Each row below holds a small network's activations on one input, seen along a few directions.
Each table varies a few parts of the input and shows all the possible inputs, shuffled.
Descriptions start from the smaller parts, as in this example, which fits no table here: line(4) and (point or (values(2) and ring(5)) or ring(11)).
Shared parts are said once, and a part with two or three values counts as separate values.
In the rows, zero is written as 128.

Other details of the inputs vary at random and push rows far along two fixed directions, the same in every table; ignore that.

Table:
R1: [111 119 155 172 141  45  72 136 112 152  74 163 122 136 150]
R2: [115  92 161 150 141 102 107 112 116 146  90 119 132 161 142]
R3: [122  69 172 110 141 201 154  89 116 127 136  49 139 173 133]
R4: [148 139 105 137  98 181 157 148 145 103 155 120 136  94 115]
R5: [ 97 123 149 119 176  60  98 105  97 163  85 157 103 155 144]
R6: [105  83 156  89 168 177 153  82 104 140 129  85 122 169 135]
R7: [125  93 167 129 143 147 135 106 105 136 119  85 124 170 124]
R8: [ 91  77 151 112 148 125 113 100 124 141 118 143 139 174 146]
R9: [110 112 161 164 147  70  74 130 116 147  90 147 127 124 157]
R10: [149 159 102 132  99 146 139 161 144 105 166 132 132 101 107]
R11: [ 84  94 147 134 160  75  88 103 119 153  79 171 129 139 166]
R12: [136 205  59 109 123  56 114 153 147 132 134 202 117  75 127]
R13: [122  54 176 134 132 215 159 101 112 125 138  66 135 190 117]
R14: [116 101 168 132 136 128 106 128 115 134 136 107 129 159 131]
R15: [155 136 106 126 102 219 178 140 141  96 177  93 131 101 102]
R16: [144 148  88  91 120 213 198 127 127 103 170 116 108 123  86]
R17: [159 143 102 113 104 211 183 133 140  96 173  83 133 102 104]
R18: [114 136 157 142 148  31  60 135 115 154 100 150 122 135 152]
R19: [151 186  76 167  91  79 118 174 150 119 118 191 122  67 120]
R20: [149 167  84 159 102  88 124 152 153 125 114 171 127  87 125]
R21: [104 105 170 159 148  73  73 128 111 149  86 140 126 133 160]
R22: [122  77 179 115 149 182 143 100 106 131 136  59 131 167 131]
R23: [157 125 101 110  86 224 186 139 159  93 188  89 150 125  99]
R24: [154 142 105 126 100 210 175 143 140  94 171  97 132  97 103]
R25: [141 178  82  97 120 158 154 155 130 104 181 153 112  98  93]
R26: [ 98 120 136 114 169  71  97 100 114 157  88 151 121 132 156]
R27: [154 193  83 135 103  80 113 166 149 116 145 163 127  78 119]
R28: [140 152  89  88 125 209 187 128 131 101 173 114 112 102  99]
R29: [136 222 104 126  88  70 110 182 145 115 120 198 137  80 131]
R30: [124  92 170 118 144 146 121 112 114 135 145  84 133 171 128]
R31: [114 127 159 144 153  62  78 123 110 150  92 132 118 124 155]
R32: [112  76 173 133 144 149 119 102 118 136 111  87 138 160 148]
R33: [164 169  82 133  98 153 164 148 145 109 153 129 121  93 100]
R34: [163 135 100 112  93 232 202 130 139  97 177  78 127 124  88]
R35: [117 121 153 135 144  59  80 124 123 148 104 133 135 146 150]
R36: [115 126 151 155 152  27  73 119 113 160  67 152 122 140 156]
R37: [ 93 141 153 130 184  39  66 127  88 157  88 174  97 122 151]
R38: [158 139  96 112 101 209 185 127 149  97 166  84 141 104 109]
R39: [155 157  91 133 102 133 154 139 146 119 134 132 129 103 114]
R40: [119  87 174 129 141 152 118 120 113 132 146  92 132 170 126]
R41: [116 116 161 157 144  72  89 132 106 150  93 143 115 143 138]
R42: [121  91 162 137 148 117 118 101 114 148 102 101 129 168 139]
R43: [143 161  58 108 106 158 177 125 153 114 143 157 129  99 106]
R44: [ 91  99 141 134 160  64  97 100 116 159  72 172 123 156 153]
R45: [110  86 176 140 138 122  99 126 116 135 124 111 139 168 139]
R46: [121  90 164 114 137 145 123 108 122 135 136  83 140 174 135]
R47: [114  66 181 125 131 184 130 115 117 126 147  77 142 185 128]
R48: [161 143  93 109  96 192 173 136 157 101 181  98 144 117 103]
R49: [126 105 160 133 141 124 125 115 109 141 114 103 121 157 128]
R50: [138 170  88 110 127 155 161 145 118 112 153 154 101 105  94]
R51: [125  63 179 128 139 212 160 101 104 127 143  60 127 189 111]
R52: [136 195  67 103 123  93 131 149 143 124 150 181 114  84 116]
R53: [ 95 108 136 118 153  69  90 110 127 150 100 170 134 150 152]
R54: [ 99  93 161  96 175 148 135  90  98 145 121 101 115 163 138]
R55: [113  84 170 138 146 126 110 109 119 141 105 102 138 151 150]
R56: [111 112 155 152 146  70  83 122 122 145  86 136 134 128 159]
R57: [153 144  98 129  86 182 159 159 154  98 177 124 142 106 104]
R58: [148 200  79 157 102  76 106 174 146 116 126 181 116  46 129]
R59: [147 157 107 132 102 137 133 160 143 111 162 137 130 101 110]
R60: [130 188  51 132 112  73 122 148 161 121 114 213 126  51 137]
R61: [142 168 124 102  87 217 188 146 136  92 153 111 144 107 113]
R62: [102  84 149 102 163 141 141  82 107 151 107 110 123 180 132]
R63: [111 121 151 161 151  40  65 126 125 153  76 155 129 118 166]
R64: [ 99  90 147  98 158 117 114  92 120 148 119 128 137 173 142]
R65: [147 195  85 158 108  69 103 173 144 120 122 182 117  50 130]
R66: [111  75 153  87 160 197 175  79 102 139 134  80 121 193 119]
R67: [160 121  95 121  84 238 204 129 153  95 169  86 139 127  94]
R68: [ 99  83 137 124 141 138 136  97 122 139 104 146 130 164 138]
R69: [103 127 189 126 133 111 116 124  99 141  82 133 132 170 144]
R70: [163 132  93 111  90 228 203 125 149  99 170  81 136 125  94]
R71: [154 191  82 144 112  89 119 157 146 119 132 159 120  59 127]
R72: [151 157  89 135  96 129 134 154 161 111 155 144 141  97 119]
R73: [146 187  82 160  97  64  95 179 157 119 135 193 130  69 128]
R74: [153 183  84 156  99  99 128 166 141 116 128 168 117  78 111]
R75: [139 201  50 110 115  66 119 150 158 127 136 201 125  72 124]
R76: [122  72 173 114 146 181 145  93 115 132 129  60 139 168 137]
R77: [148 175  84 163  92  97 122 166 147 118 120 178 122  78 120]
R78: [123 100 156 130 147 128 119 106 121 138 114  96 133 143 145]
R79: [133 180  59 116 118 100 136 134 154 122 124 183 127  66 131]
R80: [114 118 151 163 142  39  76 128 121 157  70 161 125 137 154]
R81: [124  69 174 103 137 189 147  98 120 128 151  56 145 190 125]
R82: [146 152  96 132  96 132 133 151 158 112 151 139 140 104 121]
R83: [105 112 153  94 163 126 118 113 104 139 138 123 112 164 125]
R84: [118  90 178 118 147 129 111 113 109 140 134  88 132 174 133]
R85: [113  86 169 133 140 116 103 116 123 138 120 106 144 169 143]
R86: [108 113 162 162 145  70  76 132 114 144  87 145 128 125 157]
R87: [157 165  87 141  90 161 160 157 143 105 152 136 120  92  99]
Description of these inputs: values(3) and (point or line(8) or (values(4) and ring(5))).
- The inputs of R75 and R62 match in every part but the values(3) part. If R29 is changed in the same way as R75 into R62, which row does it become? => R69
- The inputs of R4 and R57 match in every part but the values(3) part. If R60 is changed in the same way as R4 into R57, which row does it become? => R53
- Change only the line(8) part in R26. List by row number the other rows that result. => R6, R11, R28, R37, R54, R60, R79
- A walk changes only the ring(5) part. It starts at R13 and steps to R51. List the rest of the walk in order. => R33, R42, R20
- Change only the values(3) part in R58. List by row number the other rows that result. => R14, R87
- Change only the values(4) part in R36. List by row number the other rows that result. => R39, R42, R70
- Change only the values(4) part in R18. List by row number the other rows that result. => R27, R30, R84

Table:
R88: [144 138  86 144  90 146 147 140 167 113 133 151 149 108 124]
R89: [136 162  98 107 111 133 135 156 150 110 170 141 134 110 112]
R90: [144 147  94  88 120 212 191 116 133 107 177  97 122 117  95]
R91: [134  73 199 123 119 232 167 115 107 117 154  31 136 182 117]
R92: [146 144  96  84 113 211 181 122 137 100 180  96 122 122  97]
R93: [111  73 164 132 149 122 112  98 120 146 103  98 139 154 152]
R94: [114 133 130 111 166 112 127 110 106 149 112 135 113 136 136]
R95: [ 96  73 166 152 149  91  99  95 120 153  72 136 138 171 162]
R96: [115 171 105 131 157  31  99 130 116 148  83 204 104  95 141]
R97: [116  89 199 165 151  88  76 125  99 155 102 107 115 159 147]
R98: [104  74 179 145 153  85  82 104 125 154  87 121 145 166 161]
R99: [114 119 149 115 131 103  98 131 121 137 143 140 142 156 131]
R100: [146 210  67 122 114  54 104 172 150 119 140 196 116  66 129]
R101: [116  93 195 156 147 130  97 126  96 131 109  91 130 157 138]
R102: [132 131  86  91 111 224 204 120 133 105 158 125 117 127  91]
R103: [143 140  77 137 102 143 156 130 152 116 129 138 133  92 127]
R104: [166 206  84 172  95  56 103 187 145 115 122 169 121  59 116]
- What is each input in this table made of? => values(4) or ring(5) or line(8)
- Which of the alternatives is R103? => ring(5)
- A walk changes only the line(8) part. It starts at R102 and steps to R96. List the rest of the walk in order. => R94, R90, R92, R100, R89, R99

Table:
R105: [174 118 112 155  62 239 195 150 174  90 189  64 153 114 105]
R106: [158 138  78  99 102 206 190 116 154 107 180  96 145 102 105]
R107: [168 169 109 180  82 109 104 188 162 116 134 127 141  68 128]
R108: [133 199  84 108 113 103 138 161 129 119 138 173 108  93 112]
R109: [ 96  93 150 121 165  72  99  95 117 160  78 141 127 172 154]
R110: [142 158  95  87 107 215 193 141 127 106 191 118 122 119  89]
R111: [129 195  84 109 126 107 133 162 129 114 147 178 116  87 115]
R112: [ 99  84 160 127 172  68  80  89 109 160  90 115 122 151 161]
R113: [101  53 182  84 159 211 166  78  98 142 145  87 130 215 116]
R114: [109  72 191  95 163 182 134  83  99 144 145  62 132 188 133]
R115: [142 166  80 185  67  64  95 169 175 117  92 204 150  63 141]
R116: [146 194  87 114 113 101 127 148 144 118 138 152 118  81 124]
R117: [163 155  93 181  69 113 119 166 164 108 122 156 150  83 142]
R118: [149 131  70  98 105 212 198 118 155 110 174 120 141 119 100]
R119: [ 98  65 179  86 157 184 157  83 100 140 124  94 123 213 121]
R120: [120 112 220 183 141  73  51 149  86 141 112 103 123 177 127]
R121: [101  93 165 122 166  64  87  90 112 160  82 114 131 161 161]
R122: [110  68 187  86 168 210 149  83 104 125 155  47 137 190 129]
R123: [135 183  47 136 121  52 111 147 157 132 111 208 114  67 133]
R124: [109  48 174  93 167 200 153  69 112 129 142  45 150 190 135]
R125: [169 198 120 188  91  42  74 209 131 113 129 155 125  64 119]
R126: [ 82 115 164 124 185  26  66 112 100 164  73 190 116 161 157]
R127: [101 117 164 184 186  45  96  94  72 174   5 156  83 116 161]
R128: [185 140 136 153  73 204 166 174 152  85 187  62 142  90 103]
R129: [ 87  91 165 116 174  77  91 101  98 160  91 157 104 173 145]
R130: [141 180  87 119 122 103 118 145 140 120 144 152 109  75 126]
R131: [147 127  68  90 112 235 210 117 159  92 181 107 146 122  97]
R132: [ 89  66 174 177 122  89  85 118 129 144  71 155 155 167 157]
R133: [128 183  86 112 122 106 129 157 124 122 144 172  99  89 114]
- What is each input in this table made of? => point or line(8) or (values(4) and ring(5))
- A walk changes only the line(8) part. It starts at R132 and steps to R115. List the rest of the walk in order. => R117, R105, R107, R128, R125, R120
